These are the activations of a small neural network, seen along a few directions. Each row is one input.
Each table varies a few parts of the input and shows all the possible inputs, shuffled.
A made-up example of a description, with smaller parts first: ring(5) and (point or line(9) or (values(2) and line(6))).
Shared parts are said once, and a part with two or three values counts as separate values.
(in the rows, 128 means zero)

Rows:
R1: [ 76 112 136 106 155 153 124 122 135 208 105 134  75 122  76]
R2: [120 115 116 129 124 153 167 130 165 110 138 127 163 118 144]
R3: [114 127 124  98 146 128  98 120 138 190 132 175  37 164 117]
R4: [149 138 124 128 114 113 132 132  92  97 131 136 133 121 135]
R5: [158 139 124 136 101 138 147 118 116 101 149 130 131 128 149]
R6: [161 139 125 136 120 163 138 127 133 102 138 139 145 130 153]
R7: [ 86 136 123 115 143 161  99 131 136 208 115 134  64 109  83]
R8: [108 113 113 118 115 104 161 135 122 108 129 122 153 111 128]
R9: [ 87 100 135 133 124  93 121 131 114 105 133  78 166 114 117]
R10: [131 126 148 145 124 103  93 127  83  94 137  92 143 124 125]
R11: [ 70 132 116  87 142 119 116 122 174 197 141 163  59 148 109]
R12: [179 136 136 152 145 151 128 131 156 116 119 151 183 145 149]
R13: [123 106 123 142 141 160 154 157 172 114 134 135 184 131 145]
R14: [127 131 107 120 114 114 146 147 107  99 132 117 136 117 134]
R15: [175 143 130 140 126 144 141 105 149 110 121 144 161 134 147]
R16: [ 93 128 110  91 149 131 109 129 149 192 138 160  39 160 116]
R17: [108 118 130 136 123 105 106 144  97  97 137  72 147 121 124]
R18: [165 131 132 148 137 171 124 153 139 108 135 145 167 142 155]
R19: [117 114 114 127 104 128 176 120 148 110 149 118 149 116 142]
R20: [ 94 110 134 129 123  91 141 139 111 108 119  94 158 105 130]
R21: [125 137 149 121 142 140  91 101 141 209 100 153  73 120  76]
R22: [142 131 156 151 128  82  98 104 101  99 117 101 158 130 119]
R23: [161 143 130 133 118  94 136 109 108 103 113 143 148 127 129]
R24: [142 124 116 144 137 173 137 170 156 107 136 129 168 138 153]
R25: [114 129 128 131 123 103 126 152  95  99 123  88 140 110 137]
R26: [136 133 107 129 102 139 161 132 132 101 151 112 133 122 148]
R27: [115 123 141 120 151 160  95 119 113 202 107 147  55 125  85]
R28: [138 133 109 131 121 165 151 142 149 102 139 121 147 125 152]
R29: [147 141 153 145 127  81 116 113 100 100 104 115 151 120 131]
R30: [170 144 128 141 106 119 150  96 132 108 131 136 146 133 143]
R31: [129 128 131  96 147 114 101 102 152 195 119 177  50 170 108]
R32: [137 136 145 138 124 102 112 136  82  96 123 107 135 114 137]
The inputs of R9 and R10 match in every part but one. If R11 is changed in the same way as R9 into R10, which row does it become?
> R3
What is each input in this table made of?
> line(4) and (values(2) or line(6))
Which other rows does R31 become when the values(2) part takes its other values? List them by row number.
> R21

Rows:
R33: [162 157 143 113 156 146  97  72 201 225 114 220  69 176 110]
R34: [120 104 125 144 135 154 176 155 169  87 125 109 215 110 156]
R35: [188 149 133 156  94  75 132 115  62  25 131  81 178 120 161]
R36: [115  90 137 170 161 187 142 184 166 103 118  95 240 112 126]
R37: [108 123 126 133  89  70 164 110  97  74 135  83 170  95 129]
R38: [ 90 126 124 117 160 227  98 159 163 223 131 148  45 132  99]
R39: [203 139 149 169 102  88 105 142  41   5 143  79 196 126 178]
R40: [ 92  89 160 166 152 120  99 156  96 101 104  44 223  97 100]
R41: [181 123 114 141 104 138 197 124 141  64 144 140 192 133 179]
R42: [154 122 138 146  96  67 156 102  75  54 132  95 169 117 145]
R43: [213 154 106 152 105 149 177 135 128  31 142 131 202 141 195]
R44: [223 147 121 170 111 166 153 161 107   9 152 135 222 148 211]
R45: [141 143 128 104 147 178 107  95 184 219 122 203  58 155  98]
R46: [ 93 104 150 145 128  86 136 129 101  81 114  62 194  94 126]
R47: [140 155 166 116 150  66  59  70 132 215  85 184  50 158  83]
R48: [119 143 151 103 143 101  70  90 115 210  95 167  41 136  71]
R49: [ 17 116  88  55 112  55 137 132 117 168 166 124  17 132 106]
R50: [ 41 110  61  57 110 131 170 145 196 181 179 156  32 153 141]
R51: [137 122  98 129  96 137 203 136 165  84 147 125 193 112 162]
R52: [ 94 136 137 106 152 126  71 122  99 217 101 145  33 119  71]
R53: [ 71 131 144 110 159 150  60 153  91 217 109 110  32 114  71]
R54: [113 132 115 112 154 202 108 127 170 225 125 182  47 137  99]
The inputs of R34 and R46 match in every part but one. If R36 is changed in the same way as R34 into R46, which row does it become?
> R40
What is each input in this table made of?
> values(2) and (point or line(4) or line(6))
Which other rows does R35 become when the values(2) part takes its other values? List them by row number.
> R43
A walk changes only the line(4) part. It starts at R47 and steps to R48. List the rest of the walk in order.
> R52, R53

Rows:
R55: [121 129 126 125 108  77 126 123  84  93 135  96 127 120 130]
R56: [ 46 117 111  84 158 164 109 140 180 247 126 159  28 132  81]
R57: [126 113 147 158 122  90 127 140  77  59 119  59 205 101 132]
R58: [186 156 155 144 135 111  80 106  91 126 107 148 115 143 123]
R59: [133 133 141 127 121  78 113 106 101 119 121 123 122 130 121]
R60: [119 112 106 132 119 154 174 157 147  91 147 115 174 119 154]
R61: [112 115 135 138 114  86 135 138  78  76 127  75 163 103 131]
R62: [ 45 119 137  88 150 100  72 116 116 234 110 128  16 121  53]
R63: [126 107 119 151 126 167 167 164 152  78 141  98 211 113 156]
R64: [186 145 128 139 140 192 128 124 167 146 130 182 125 155 149]
R65: [173 143 122 131 132 172 142 113 172 147 127 178 125 148 141]
R66: [132 127 115 121 127 153 155 127 172 135 141 157 130 140 147]
R67: [120 125 101 118 114 152 166 144 155 109 155 131 135 130 156]
R68: [169 151 149 136 127  97  98  96 100 131 107 143 115 134 116]
The inputs of R57 and R63 match in every part but one. If R58 is changed in the same way as R57 into R63, which row does it become?
> R64
What is each input in this table made of?
> values(2) and (point or line(6))
Which other rows does R68 become when the values(2) part takes its other values? List them by row number.
> R65
